These are the activations of a small neural network, seen along a few directions. Each row is one input.
In each table, some parts of the input vary, and every possible input appears once, in random order.
A made-up example of a description, with smaller parts first: one of 2 separate values, together with either a single point or one of 9 places along a line or (one of 5 places around a ring, together with one of 6 places along a line).
Shared parts are said once, and a part with two or three values counts as separate values.

Other details of the inputs vary at random and push rows far along two fixed directions, the same in every table; ignore that.

Rows:
x1: [ -8  13 -13  -4  -7 -14   3  -1 -11   6   1   2  10   4  13   3]
x2: [-15  33 -18   4 -16  -7   1   4 -16  31 -29   7  11  13  48   8]
x3: [ -9   4   7 -19  20   3   8  21  10  -4  11  -6   9  -8  -3  -9]
x4: [ -7  37 -21  -2 -18  -8   1   2  -9  23 -37   3   9  15  46   5]
x5: [ -3   9   3 -18  14  11  -3  15   4 -14   8  -1  13 -13  -8 -14]
x6: [  6 -33  28  21  -4 -11 -13  -5  26  -6   6   0 -23  -3 -26  -4]
x7: [ -3  39 -26  -2 -20  -6   3 -13 -20  15 -26   4  14  20  44   8]
x8: [  0  10  -2 -18  11   7   4   7  -4 -19  16  -1  15  -5  -9  -8]
x9: [ 20 -25 -28  37 -29   0  -9 -30   3  23 -37  -4 -40  13   2  27]
x10: [-13   4   4 -16  15   2   1  21   0  -6  11  -2  11 -13  -6  -8]
x11: [ -7   3  10 -15  19  16   4  15  -3  -3  12   3  15 -14  -4 -12]
x12: [ 12 -30  31  23  -2  -4  -1 -12  16  -8  17   0 -22  10 -25   6]
x13: [ -7   5   0 -16  15   4   7   6 -11 -15  16   2  16  -8 -10  -7]
x14: [  3   7  -4 -20  10  -3   9  11   1 -14  16  -2  13  -4  -9  -9]
x15: [ 15 -51  -7  21   2  17  -7 -21   3   0   1  -8 -34 -13 -33  11]
x16: [ -1 -13 -36 -20  25  15  18  15   2   2  10 -16  -7 -15 -13   7]
x17: [  6 -34  36  20  -1   0 -15  -7  17  -4   9  -3 -20  -7 -26   0]
x18: [ 2 18 -7 -8 -4 -5  8  0 -7  1 -6 -1  8 11 15  3]
x19: [  1   7   8 -18  16  12   7  22   6  -5  11  -1  10  -8  -5 -11]
x20: [  0   7   6 -20  16  15   0  13   4 -10  10  -4  13 -13  -5 -13]
x21: [ 14 -49  -9  21   2  10  -5 -13   8   3   5 -11 -35 -13 -32  18]
x22: [  3   9  -6 -19   9   3   3   4  -3 -15  17   0  16  -7  -7 -11]
x23: [  0   9  -1 -19  11   0  10  13  -1 -17  14  -2  12  -2 -10  -6]
x24: [  3  -3   4  38 -37 -20 -12 -32  -8  21 -27   5 -20  26  23  22]
x25: [ -3   6   4 -15  16  11  11   5 -12  -7  19   3  16  -5  -4  -5]
x26: [  4 -30  30  22  -2  -7 -12  -3  24  -9   4   0 -24   0 -26  -1]
x27: [ -5  39 -21   2 -18   2  -2  -2 -13  24 -33   8  12  14  48   3]
x28: [ -1  38 -24   0 -19  -9  11  -3 -18  20 -26   6  11  25  44  11]
x29: [ -1   7  -1 -19  12   7  -4  13   5 -11  10   0  15 -16  -6 -17]
x30: [ -5   5   3 -17  15   7   9   3 -11  -9  16  -1  16  -7  -4  -5]
x31: [-11   4   5 -16  17   9   0  15  -3  -9   8   2  14 -16  -7 -13]
x32: [-11  17 -11  -1  -8 -11   3   0 -14   5  -5   2   8   9  16   7]
x33: [ 10 -23  24  36 -22  -9 -10 -24   2   7  -1   5 -23  16  -7  15]
x34: [ -6   5  -4 -18  13  -8  12  12   3 -10  20  -3  11  -2  -7  -6]
x35: [ -8   7  -2 -17  15  -5  13  14   1 -13  17  -3  10   1  -7  -3]
x36: [ -7   4   8 -16  21   7  10  23   9  -2  15  -3   9  -6  -3  -8]
x37: [ 11 -18  21  33 -24 -10 -19 -15  16   1 -22   5 -26  10  -7   5]
x38: [-11  33 -30   1 -20 -15   2 -13 -25  18 -25  10  16  13  42   6]
x39: [ 15 -30  27  19  -8  -6 -16  -7  23 -10   2   1 -21  -5 -27  -6]
x40: [ 20 -33 -22  34 -21  11 -12 -32   4  11 -23  -6 -37   3  -9  19]
x41: [ -5   6   3 -18  17  -1  15  12   2  -9  19  -7  10   1  -5  -2]
x42: [  7 -33  36  21  -1   5 -16 -14  12  -6   4   2 -18  -8 -25  -3]
x43: [-11   2   1 -17  14  -1   0  19   3  -3  14  -2  13 -16  -6 -12]
x44: [  0  -5   2  39 -37 -17 -23 -30  -2  22 -39  13 -18  12  23   8]
x45: [  3  21  -9  -3  -6   5   5  -5 -11   3  -3   4  11  11  18   2]
Description of these inputs: one of 5 places around a ring, together with either a single point or (one of 2 separate values, together with one of 4 places along a line).
Changing only the place on the ring of 5 turns x27 into x2. The same change can be made to x45. Which row results?
Answer: x33
Changing only the place on the ring of 5 turns x40 into x21. The same change can be made to x8. Which row results?
Answer: x32
List by row number the other rows that have the place on the ring of 5 in common with x19.
Answer: x4, x9, x14, x18, x23, x28, x37, x39
Change only the place on the ring of 5 in x43. List by row number the other rows that result.
Answer: x6, x29, x39, x44
List by row number the other rows that have the place on the ring of 5 in common with x16.
Answer: x3, x6, x12, x26, x34, x35, x36, x41

Rows:
x46: [  6  13 -15  -6  -3   9   3  -5  -7   5  -1   4  10   0  13  -5]
x47: [ -6 -10   8 -17  26  15   4  17   0  -3  18  -2  10 -23 -13 -13]
x48: [ -7   8 -12  -3   2  -7  13   2 -13  10   4   2   7   5  10   8]
x49: [-4 10 -8 -6  2 -2  8 12  1 14 -1 -6  2  5 15  8]
x50: [ 20 -30  16  16  -2  -1  -1 -10  17 -10  21  -1 -17   5 -29   4]
x51: [  5 -30  14  16  -1  -9  -5 -10   8 -10  21  -2 -16  -3 -30   5]
x52: [  1  15  -9  -5  -1  10   5   1 -14   1  -4  -2   7   5  10   7]
x53: [  1  11  -8  -7  -1  11   2  -5 -13   8   0  -1  10  -1  16   2]
x54: [-13   7  -7  -7   7  -1   9   7  -5   8 -12   0   2   3  13   3]
x55: [-12   7 -14  -5   1   2  -7   4  -5  10  -8   2   8 -10  14  -5]
x56: [  3 -17  13   1  10  11   2   0  -5 -14  13   2  -3  -7 -25   0]
x57: [ -6  -7   4 -19  26   9  15   9  -5 -15  22  -4   8  -9 -18  -4]
x58: [ -3   9 -17  -9  -3 -12   4  11   4   9  -5  -5   4  -1  10   1]
x59: [  1  12 -15  -5   0  -4   8  12   6  11  -2  -1   3   5  13   1]
x60: [  2  14 -18  -9  -5   0   1   0 -11  -4  -9   0   8   0   5   0]
x61: [-1 12 -9 -8  4  4  9 -3 -9  1 -3 -6  6 10 13  8]
x62: [  9 -33  23  16   2   8  -7 -17   1  -5  14   4 -13 -10 -25  -1]
x63: [ -6  -3  -2 -17  18  11   3  11  -6 -21  21  -2  11 -15 -23  -7]
x64: [ -7  -9   2 -21  26   6   8   9   1 -24  29  -7   7 -14 -27  -8]
x65: [-12  10 -17  17 -19 -15  -7 -12  -3  16 -33   2 -11  14  26  11]
x66: [ 17 -22  60  55 -39 -23 -34 -33  16  -6 -16  19 -31  21 -11   6]
x67: [ -5  -7  -2 -18  20  12   0   5  -5 -14  26  -2  14 -21 -17 -12]
x68: [ -2  12 -15  -8  -3   0  -2  10  -2   1 -16  -2   5  -4   8  -2]
x69: [ 13 -22  56  56 -42 -21 -36 -41  18   7 -18  17 -23  21  -4   1]
x70: [ -8  28  17  19 -28 -25  -6 -13  -2   7 -27  12   7  26  36   2]
x71: [-10   9  -7  -3   3   5   3  11  -9   7 -14   3   5  -2  10   2]
x72: [-3 11 -6 -6  1 11 -1  4 -3 14 -7 -3  6 -5 18 -1]
x73: [ -4  14  -6  -6   0  10   2  11  -5   7 -11  -3   3   1  12   4]
x74: [  8 -27  25  12   6   6  -5  -5  18  -7   7  -9 -22   0 -23   4]
x75: [  2 -28  18  17   1   3 -15  -1  12 -12   4  -1 -18 -10 -29  -1]
x76: [ 13 -27  20  13   3   4  -4  -5  25 -11   5  -3 -23   0 -27  -2]
x77: [  0  12 -18 -11  -2  -6   7  -5  -6  -3  -7  -4   6   4   7   1]
x78: [ 18 -27  17  13   2   4  -2 -15  15 -17  12  -1 -18   5 -28   1]
x79: [ -2  -4  -1 -24  22   4   7  17  11 -16  13 -10   5 -15 -19 -11]
x80: [  2  11 -13  -6   0   8  -1   5   2  11  -8   3   6  -4  16  -8]
x81: [  1  15 -13  -5  -1   8   3  11   1   3 -13   2   3   1  10  -3]
x82: [-10   9 -18  19 -22 -21  -6  -7  -3  24 -24   3  -9  13  26  13]
x83: [  8   1  -1 -19  17  18   9  13   0 -20  21  -1  10  -9 -21 -10]
x84: [-11   6  -9  -3   4  -7  10  12  -4  15  -3   0   3   2  13   5]
x85: [  6  -6  -3 -23  16  11   2   5  -1 -15  22  -4  14 -21 -18 -14]
x86: [ -5  20  17  31 -42 -35 -13 -16  -4  18 -25  14  -4  35  40   4]
x87: [  0  12 -11  -5   0  -2  11   2  -9   9   6  -5   6   9  13  10]
x88: [  1  11 -20  -9  -5 -12   8   1  -6   4   2  -3   7   3   7   3]
x89: [ -1   9 -15  -9  -2   1  -5   3  -1   9 -11  -1   8 -10  13  -7]
What do these inputs look like to the network?
Answer: one of 4 places along a line, together with either a single point or (one of 2 separate values, together with one of 5 places around a ring)
Changing only the place on the line of 4 turns x85 into x88. The same change can be made to x53. Which row results?
Answer: x87
Start at x89 and move only the place on the ring of 5, one step at a time. The first step leads to x80. Which rows follow, in order?
Answer: x72, x47, x55
